A small network was shown many inputs. Here are its activations along a few directions, one row for each input.
In each table, some parts of the input vary, and every possible input appears once, in random order.
Descriptions start from the smaller parts, as in this example, which fits no table here: ring(8) and (point or (values(2) and line(4)) or line(11)).
Shared parts are said once, and a part with two or three values counts as separate values.

Other details of the inputs shift rows strongly along two fixed directions, in all tables alike. That doesn't count.

A family of inputs:
row 1: [  5   3   8   9 -10 -12   0  33 -11  -1   2  -8]
row 2: [-17  12   8  -3  -9 -18   3  29   3 -14   1   1]
row 3: [  2  14  18  -3  -8  -2   3  15  -2 -16   0  -2]
row 4: [-11  -4 -16 -12   6   1  -3 -19  10   5  -8   9]
row 5: [  2   2  -4  -7   6  12   0 -34   0   0  -9  12]
row 6: [ -5   4 -17 -21  17  -6  -4 -26  10  12 -13  16]
row 7: [  1  -6   5  11 -15  -4  -2  37  -8  -6   2 -18]
row 8: [ -1   8  -2 -14   2   5   2 -27  -1  -7 -13  13]
row 9: [ 10   5  28  17 -10   3   6  32   0 -17  25 -21]
row 10: [  0   2  23  17 -16   6   4  20   1 -17  17 -17]
row 11: [ -3  -4 -25 -16   2   2  -4 -25  -9  10 -27  16]
row 12: [ 44 -29  25  70  39  35   8 -48  13  49  76 -17]
row 13: [-13   2 -15 -14   9  -3  -3 -21   7   4  -9  16]
row 14: [-16   3  -3 -13  -6  -8  -3  21   7 -12  -6  -5]
row 15: [  6  -2   3   5 -11  -6  -1  33  -9  -4   0 -12]
row 16: [ -3  -2 -21 -23  18   0  -5 -26   7   9 -13  14]
row 17: [ -1   3   7   8 -13 -11   2  30 -12  -5  -5  -4]
row 18: [ -1 -12 -23 -10   2   7  -5 -24  -6  11 -21   9]
Each input here is: values(3) and ring(6).
Q: The inputs of row 8 and row 5 match in every part but the ring(6) part. If row 2 is changed in the same way as row 8 into row 5, which row does it become?
A: row 13
Q: Change only the values(3) part in row 12. List by row number the other rows that result.
A: row 7, row 14
Q: Start at row 7 and move only the ring(6) part, one step at a time. The first step leads to row 15. Which rows follow, in order?
A: row 1, row 17, row 11, row 18

A family of inputs:
row 19: [ -3   7 -27 -42   1 -12  -8   0 -12  -1 -46  15]
row 20: [ -2   1   4  -3 -26 -13   0  43 -13 -13 -15 -17]
row 21: [-23   5  11  12 -29 -14   2  57  -7 -31  -1 -13]
row 22: [  3   6  15   5 -27 -15   0  74 -18 -26  -3 -24]
row 23: [-19  -4 -38 -47   6   7 -10 -25   3 -11 -43  16]
row 24: [ -6   1  18   9 -29  -8  -2  73 -11 -33   6 -30]
row 25: [ 11 -20 -26  20  42  15  -2 -71  11  54  22  24]
row 26: [ 24 -16  22  57  19  -4   6   9  12  42  59 -16]
row 27: [ 34 -17  28  64  15  -3   6  14   3  44  56 -25]
row 28: [-18   3 -35 -46   8  -9 -11 -16   5  -6 -35  20]
row 29: [-11   4  20  19 -40 -12   2  73 -20 -32   0 -21]
row 30: [ 15 -24 -25  14  45  17  -4 -79  23  59  22  15]
row 31: [-19  37  10 -52  -5  18   6 -60   9 -47 -32  31]
row 32: [-23   1   6  -2 -28  -9   0  45   5 -26  -6 -19]
row 33: [ -6   7  12  11 -34 -19   2  67 -23 -23  -9 -15]
row 34: [-14   7 -31 -46   7 -14  -8  -5  -3  -3 -38  21]
row 35: [-11  33   8 -59   6  23   3 -61  14 -45 -27  24]
row 36: [-17  32   5 -63   0  24   4 -77  19 -38 -39  27]
row 37: [ 34 -15  21  67  17  -1   7   8  -6  43  52 -11]
row 38: [ 30 -28  22  65  10  20   5  -2   6  37  58 -28]
row 39: [ 20 -20 -22  19  43   8   1 -67   2  57  18  27]
Q: The inputs of row 24 and row 38 match in every part but one. If row 19 is changed in the same way as row 24 into row 38, which row does it become?
A: row 27
Q: Describe the family of inputs behind these rows.
A: values(3) and (point or ring(6))
Q: Change only the values(3) part in row 21. List by row number the other rows that result.
A: row 23, row 32
